A small network was shown many inputs. Here are its activations along a few directions, one row for each input.
In each table, some parts of the input vary, and every possible input appears once, in random order.
A made-up example of a description, with smaller parts first: one of 2 separate values, together with either a single point or one of 9 places around a ring or (one of 5 places around a ring, together with one of 6 places along a line).
Shared parts are said once, and a part with two or three values counts as separate values.

Table:
R1: [ 27  -5   0 -34 -99  42  24  16 -11   8  20]
R2: [  2   6 -50   6  19  33 -53 -55  21  98 -36]
R3: [-26   6 -21 -15  16  -3  35   8 -32 -26 -15]
R4: [ 37 -20  42   4 -62  19  10  25  -8  18  48]
R5: [-15 -10  14  36  45 -13  12   3 -28 -37  -8]
R6: [ 12  -1  40  -5 -14  -4 -16   5  -2 -10  42]
R7: [ -2  18  -6 -31   1 -32  -2  -6   0 -21 -13]
R8: [-11 -17 -29  51  31  -3 -62 -57  38  96 -15]
R9: [  0  21   2 -42 -52  11   4  -1  -5 -13  19]
R10: [-23  22 -61   2  31   2  20  42 -21 -14 -18]
R11: [ -8   9 -30  58  59  -8   2  32 -12 -27  -8]
R12: [ -5  -2  16 -44 -20   4  38  -7  28 -21 -14]
R13: [  1 -20  57   1  12 -10  12   2  28 -22  -3]
R14: [ 10  -8  26  12  34 -39 -25  -6   5 -30   1]
The inputs of R5 and R3 match in every part but one. If R14 is changed in the same way as R5 into R3, which row does it become?
Answer: R7
What is each input in this table made of?
Answer: one of 2 separate values, together with either a single point or one of 6 places along a line

Table:
R15: [-12  10 -61   0  16  16 -55 -59  33 100 -35]
R16: [  0 -10  -7  13  11  12 -36 -49  28  65 -18]
R17: [-21  -3 -31  52  74  -6 -20 -10  -4  20 -26]
R18: [ -4   2  28   4  33 -25  11  20  -4 -56   5]
R19: [ 18 -22  37  14 -14  -7 -22 -20  25  23  13]
R20: [-24  15 -90  53  73   0 -40 -17  -8  53 -41]
R21: [ -8  18 -10 -51 -30   2  68  45 -29 -75  -9]
R22: [-11  -8  17  37  56 -30  -3   8   5 -24  -2]
R23: [-12   9  18 -25   1 -21  37  26 -24 -72   5]
R24: [ 23  -5  38 -32 -73  14  19  16 -14 -15  41]
R25: [  20    7   12  -56 -105   43   50   40  -17  -16   36]
R26: [ 30 -12  49  -8 -40   3  -8   2   8  -2  29]
The inputs of R26 and R25 match in every part but one. If R18 is changed in the same way as R26 into R25, which row does it become?
Answer: R21
What is each input in this table made of?
Answer: one of 2 separate values, together with one of 6 places along a line
Change only the choice among 2 separate values in R15. List by row number the other rows that result.
Answer: R20
Change only the choice among 2 separate values in R17. List by row number the other rows that result.
Answer: R16

Table:
R27: [ 15 -10  18  -2 -29  17 -11 -12  14  31  14]
R28: [-13   1 -16  28  40 -12  -4   3 -11  -6  -9]
R29: [-14   5 -29  18  38  -6   5   7 -11  -8 -22]
R30: [ 10   6 -17 -16 -34  18  -8  -7   2  27   3]
R31: [ 10   3  51 -42 -48  -8  65  57 -30 -98  33]
R32: [ -1  12 -23 -31 -31  15  -3 -13  -2  24  -4]
R33: [ 14 -19  32  -2 -26   8 -12 -24  22  29   8]
R34: [ -3  -5  18  23  44 -31 -22 -11  13 -11  -4]
R35: [-24  11 -36   4  38  -2  15   6  -4 -10 -29]
R36: [ 12  -2  -3  -4 -32  17 -11  -4   8  32  12]
R37: [ -7  -2   5  26  41 -17 -15  -2  -2  -9  -3]
What is each input in this table made of?
Answer: either a single point or (one of 2 separate values, together with one of 5 places along a line)
